Each row below holds a small network's activations on one input, seen along a few directions.
Each table varies a few parts of the input and shows all the possible inputs, shuffled.
Descriptions start from the smaller parts, as in this example, which fits no table here: one of 2 separate values, together with either a single point or one of 11 places along a line or (one of 4 places along a line, together with one of 8 places around a ring).
Shared parts are said once, and a part with two or three values counts as separate values.
(in the rows, 128 means zero)

Table:
r1: [146 156 106  59 111 140 141 170 143  85 164 186  97]
r2: [ 81 144 122 126 139 133  84 187 116 225 154 191 143]
r3: [ 74  97 140 156 167 125  83 157  92 182 148 179 177]
r4: [106 120 113 112 107 125 160 129 114  85 140 151  28]
r5: [ 77 132  80 120 189  89 143 105 152 206 152 129 144]
r6: [108  96 126 135 117 128 173 142  87  89  76 106  74]
r7: [168 156 101 164 101 133 124 139 151 121  94  57  91]
r8: [141 116 117  90 137 131 134 127 109  46 149 179 131]
r9: [224 167 132 105 113 136 123 147 189 148 115 112 138]
r10: [ 73  91  89 126 192  93 141  94 139 183 145 125 173]
r11: [219 124 143 138 133 120 112 112 160 102 101 104 170]
r12: [142 154 113  84 135 128 137 145 127  64 161 182 102]
r13: [168 116 106 173  97 129 118 125 137  99  81  54 118]
r14: [201 178 144  80 100 130 164 163 130 131 178 131 157]
r15: [109 122 106  86  84 139 164 152 131 106 143 155  23]
r16: [197 174 153 105 122 115 160 141 116 109 176 125 163]
r17: [196 135 156 111 123 120 155 126  99  89 165 123 190]
r18: [ 77 139 130 150 165 120  83 168 105 202 155 184 149]
r19: [ 87  84 139 138  98 139 164  79 101  51 117 158  76]
r20: [ 96 104 145 151 148 125  39 117 118 187 131  89 158]
r21: [177 137 178 129 115 136 162  93 103  75 155 131 209]
r22: [171 162  93 138  83 152 129 159 164 145  96  62  84]
r23: [ 55  98 167 176 163 142  91 127  98 165 141 184 195]
r24: [110 135 121 127 120 131 176 156 102 109  89 109  46]
r25: [122 119 139 109 131 148 141  93 113  31 139 188 150]
r26: [112 139 114 101 101 148 180 177 116 132  90 113  40]
r27: [106  81 117 119 106 124 158 113  96  66 127 148  56]
r28: [ 75 104 175 169 141 136  47  87 129 169 123  93 177]
r29: [ 83 138  73  93 164 100 145 126 163 230 148 137 139]
r30: [ 52  93 116 147 185 109 148  62 149 165 139 132 192]
r31: [147 117 132 190  85 135 123  97 147  83  70  63 139]
r32: [ 87  97 151 153 106 139 180 111  95  73  66 115  94]
r33: [219 163 140 132 134 119 119 126 176 124 113 106 144]
r34: [ 99 145 135 144 148 122  43 127 130 209 139  93 129]
r35: [104 149 127 119 123 137  45 147 140 233 137 102 124]
r36: [198 125 167 155 124 131 117  81 169  87  91 111 189]
Question: The inputs of r2 and r23 match in every part but one. If r14 is changed in the same way as r2 into r23, which row does it become?
Answer: r21
Question: What is each input in this table made of?
Answer: one of 4 places along a line, together with either one of 3 separate values or one of 6 places around a ring
Question: List by row number the other rows that have the place on the line of 4 in common with r10.
Answer: r3, r6, r8, r11, r13, r17, r20, r27
Question: Change only the choice among 3 separate values in r23. List by row number the other rows that result.
Answer: r28, r30
Question: Change only the place on the ring of 6 in r25. List by row number the other rows that result.
Answer: r19, r21, r31, r32, r36

Table:
r37: [ 56  91 105 117 156 116 154 110 106 119 138 160 106]
r38: [123 159 122 109 124 132  94 171 128 197 156 129 110]
r39: [171 138 127 154 142 116 109 114 159 165 106  70 178]
r40: [ 87 127  96  90 152 119 157 144 127 152 156 183 110]
r41: [230 151 134 112  85 135 198 112 142  18 113  97 124]
r42: [178 162 128 108 143 114 113 128 161 173 155 109 184]
r43: [ 98 138 132 102 139 134 126 165 104 151 163 190 127]
r44: [114 135 123 159 121 133  90 159 127 189 102  88 106]
r45: [131 104 149 163 142 122 127  74 138 123 108  96 186]
r46: [151 136 136 164 127 133  70 138 147 167 100  84 149]
r47: [126 105 146 135 158 113 143  85 115  98 152 148 195]
r48: [109 150  85  98 137 115 127 148 153 196 150 124  94]
r49: [ 57  92 109 151 137 124 140  98 131 143  98 108  97]
r50: [ 64  99 140 132 140 129 122 130  79 117 144 169 123]
r51: [217 140 143 116  63 152 160 137 128   9 103 115  85]
r52: [101 128  88 145 135 116 123 136 153 188  98  85  91]
r53: [177 135 133 106  62 149 181 159 105  31 101 122  32]
r54: [107 101 157 173 127 138  87  93 124 122 101 112 157]
r55: [160 135  99  94  87 133 210 136 134  38  98 120  21]
r56: [154 143 140 106 155 117 146 122 137 130 168 169 197]
r57: [133 141 146 112 143 132 109 143 123 131 164 187 168]
r58: [103 102 153 143 146 128 102 104  99  96 146 165 166]
r59: [159 160 136 116 130 131  75 150 149 175 153 125 153]
r60: [ 66 100 145 167 120 139 107 117 104 143 100 115 114]
Question: The inputs of r54 and r60 match in every part but one. If r58 is changed in the same way as r54 into r60, which row does it become?
Answer: r50
Question: What is each input in this table made of?
Answer: one of 4 places along a line, together with either a single point or one of 5 places around a ring

Table:
r61: [ 96 113 151 151 136 130 125 135 100 146 115 138 134]
r62: [ 95 132 143 111 129 131 129 144  99 153 149 155 116]
r63: [160 143 162 122 129 132 117 145 121 143 141 134 173]
r64: [121 107 149 142 134 133  98  91 136 106 127 136 153]
r65: [ 94 123 115 102 143 115 161 116 108 119 165 170 133]
r66: [ 94 103 120 139 153 120 160 108 111 111 131 153 154]
r67: [162 159 124 132 117 137 111 145 153 165 127 118 150]
r68: [154 112 119 124  91 142 179 135 115  49  83 114  66]
r69: [ 95 126 117 154 124 135 119 143 140 163 101 118 116]
r70: [ 99 133 111 113 133 127 104 155 110 151 152 139 100]
r71: [175 132 136 123  81 140 166 111 127  38  91  86  87]
r72: [160 133 145 117 139 130 107 127 144 110 144 161 170]
r73: [171 153 112 115 143 116 125 131 160 169 128 108 146]
r74: [166 146 127 127 133 127  91 152 128 146 144 120 155]
r75: [154 127 116  95  81 137 178 148 119  62 128 140  44]
r76: [100 115 117 154 140 122  99 146 108 146 117 121 117]
r77: [ 94 143 111 116 119 140 123 152 140 168 137 134  99]
r78: [122 133 129 154 110 134 103 115 148 159 109  93 136]
r79: [ 96 122 127 104 137 131 118 125 121 120 150 181 114]
r80: [ 96 104 134 143 145 132 114 115 122 113 114 166 133]
r81: [122 118 166 150 125 135 110 110 113 140 128 108 155]
r82: [126 121 131 153 128 124  83 119 121 141 129  93 138]
r83: [118 108 135 138 144 123 147  84 124 104 144 123 174]
r84: [105 136 100  99 144 118 139 139 146 173 140 123  93]
r85: [133 125 116 137 137 111 118 102 156 164 112  80 132]
r86: [107 118 104 139 152 111 134 130 145 170 104 105 111]
r87: [214 165 134 118  91 137 173 143 139  47 119 117  96]
r88: [155 133 133 113 145 114 152 119 131 108 156 149 190]
Question: What is each input in this table made of?
Answer: one of 4 places along a line, together with either a single point or one of 6 places along a line
Question: The inputs of r68 and r87 match in every part but the place on the line of 4. If r76 is changed in the same way as r68 into r87, which row does it become?
Answer: r74
Question: List by row number the other rows that have the place on the line of 4 in common with r64.
Answer: r71, r78, r81, r82, r83, r85

Table:
r89: [ 77  78 131 135 134 125 153  79 102  56 132 148 113]
r90: [154 166  95  97 119 115 150 150 163 174 134  80  90]
r91: [ 97 131 114 114 201  98  93 129 142 236 176 155 198]
r92: [ 98 113 151 104 112 141 116 136  87  72 151 191  93]
r93: [192 121 136 155 116 130 116  91 161  86  80  73 163]
r94: [ 92 136  76  94 139 124 179 157 141 151 122 149  68]
r95: [169 145 181 125 109 145 134 151  90  74 139 158 153]
r96: [ 76 135 145 155 155 132  34 157 107 218 161 153 188]
r97: [213 163 113 109 125 115 138 123 184 113 135 114 155]
r98: [ 89 120 118 127 100 145 122 182 105 137 104 153  48]
r99: [176 146 132  97 131 118 188 122 124  96 162 160 172]
r100: [ 68  96 100 161 130 124 160 119 119 121  77 113  62]
r101: [103 121 105  77 141 122 170 109 121  90 173 186 114]
r102: [151 152 131 129  83 148  96 172 127 161 118  82  71]
r103: [151 103 160 151 126 128 171  97 105  61 116 115 178]
r104: [208 156 154 141  99 153  84 144 149  96 116 114 135]
r105: [135 129 113 154 106 123 128 110 138 148  84  41  91]
r106: [ 54  94 149 180 177 118  72  77 139 214 123 118 212]
Question: What is each input in this table made of?
Answer: one of 3 separate values, together with either a single point or one of 5 places around a ring
Question: The inputs of r100 and r98 match in every part but the choice among 3 separate values. If r105 is changed in the same way as r100 into r98, which row does it become?
Answer: r102
Question: Change only the place on the ring of 5 in r90. List by row number the other rows that result.
Answer: r94, r97, r99, r101

Table:
r107: [ 89 128 103 133 124 136  99 160 135 161 122 144  82]
r108: [173 110 112 121  83 127 211 101 140  34  93 102  62]
r109: [ 92 116 147 115 136 134 120 118 117 112 147 189 133]
r110: [155 125 152 162 137 120 110 122 116 120 121 114 189]
r111: [153 123 121 148 154 111 127  95 148 117 126 107 185]
r112: [ 94 119 154 126 140 135 150 127  96 124 144 177 146]
r113: [169 152 106  82 133 114 152 135 148 135 158 124 133]
r114: [ 76 108 138 157 120 131 115 126 103 164 107  99 123]
r115: [146 140 156 161 114 131 107 124 128 161 110  76 149]
r116: [ 90  90 119 141 168 110 137  88 124 126 120 132 153]
r117: [172 155 137  96 119 130 137 163 117 137 159 131 135]
r118: [102 135 118 100 129 124 114 149 110 127 165 167  92]
r119: [154 122 145 154 137 129  80 113 134 109 130 126 175]
r120: [160 153 100 114 139 118 135 140 170 169 110 103 119]
r121: [105 138 124 109 132 126 144 158  91 139 163 156 104]
r122: [159 152 125 121 121 134  90 159 157 162 116 123 108]
r123: [144 138 122 147 133 120 123  94 161 157 114  68 146]
r124: [159 144 153 124 120 137 141 136 120 117 147 150 182]
r125: [ 93  92 146 157 150 125 120 117  90 129 119 138 158]
r126: [144 137 148 154 115 140  75 115 146 149 119  88 135]
r127: [ 90 133 108 142 126 134 129 169 115 173 116 133  95]
r128: [ 91  89 141 147 149 130  90 107 111 118 126 151 143]
r129: [156 140 124 111 137 124 157 108 153 113 149 143 179]
r130: [ 76 104 108 141 137 119 130  97 136 161 109  92 120]
r131: [ 90 129  78 125 142 121 143 141 146 169 116 125  93]
r132: [161 155 132 128 121 129 120 169 141 173 109 110 122]
r133: [ 92 114 129 110 157 118 166 100 133 121 143 169 142]
r134: [166 124 143 131  78 149 190 143 104  18  84 101  67]
r135: [169 154 128  89 117 131 107 153 132 126 162 143 122]
r136: [103 133  96  93 147 107 160 130 125 136 161 147 103]
r137: [169 127 130 123  72 152 153 122 115  11  87 121  53]
r138: [156 142 146 115 119 140 110 126 137 105 153 162 169]
r139: [ 76 104 133 148 119 139  85 117 124 153 116 111 108]
Question: What is each input in this table made of?
Answer: one of 3 separate values, together with either a single point or (one of 2 separate values, together with one of 5 places around a ring)
Question: The inputs of r119 and r110 match in every part but the choice among 3 separate values. If r109 is changed in the same way as r119 into r110, which row does it become?
Answer: r112
Question: Change only the place on the ring of 5 in r131. List by row number the other rows that result.
Answer: r116, r130, r133, r136

Table:
r140: [ 89 123 111 122 141 124 125 134 131 163 131 139 111]
r141: [214 167 125  85  95 135 167 154 142  72 140 134 105]
r142: [142 127 145 143 139 127 102 117 133 135 130 125 172]
r143: [ 92 115 123 123 150 122 127 124 118 137 145 160 138]
r144: [173 117 126 130  98 130 189  98 134  36  93  97 101]
r145: [ 91 128 108 123 137 122 132 144 125 172 128 127  99]
r146: [140 140 125 146 125 127 104 139 142 171 113  88 135]
r147: [142 126 156 141 137 129 111 116 122 127 136 131 182]
r148: [139 137 129 145 129 128  98 128 147 162 118 101 145]
r149: [141 133 136 140 134 126  97 118 141 148 129 110 158]
r150: [ 93 116 134 123 146 125 135 123 107 130 152 166 149]
r151: [117 115 130 125  87 148 152 145  98  60 104 138  47]
r152: [ 91 119 116 119 145 121 123 124 125 150 143 147 124]
Question: What is each input in this table made of?
Answer: either one of 3 separate values or (one of 2 separate values, together with one of 5 places along a line)
Question: Change only the place on the line of 5 in r152. List by row number the other rows that result.
Answer: r140, r143, r145, r150
Question: Change only the place on the line of 5 in r149. List by row number the other rows that result.
Answer: r142, r146, r147, r148

Table:
r153: [140 136 130 140 132 126 110 129 141 158 122 106 149]
r154: [ 98 114 126 122 134 127 141 124 111 118 136 149 118]
r155: [145 129 142 128 141 125 121 115 130 120 143 142 173]
r156: [139 127 140 135 138 124 118 112 132 130 135 126 167]
r157: [103 130 110 122 126 128 125 143 130 154 125 126  92]
r158: [ 96 116 122 129 130 129 130 131 116 129 126 140 106]
r159: [145 144 126 135 129 126 103 137 144 168 125 101 140]
r160: [138 130 138 141 133 128 107 121 135 143 126 116 156]
r161: [ 98 122 114 127 130 127 132 136 125 144 121 131  99]
r162: [105 118 131 115 134 128 145 128 109 108 145 166 125]
r163: [200 141 130 114  80 140 177 131 133  37 103 105  83]
Question: What is each input in this table made of?
Answer: either a single point or (one of 2 separate values, together with one of 5 places along a line)
Question: Change only the place on the line of 5 in r153. List by row number the other rows that result.
Answer: r155, r156, r159, r160
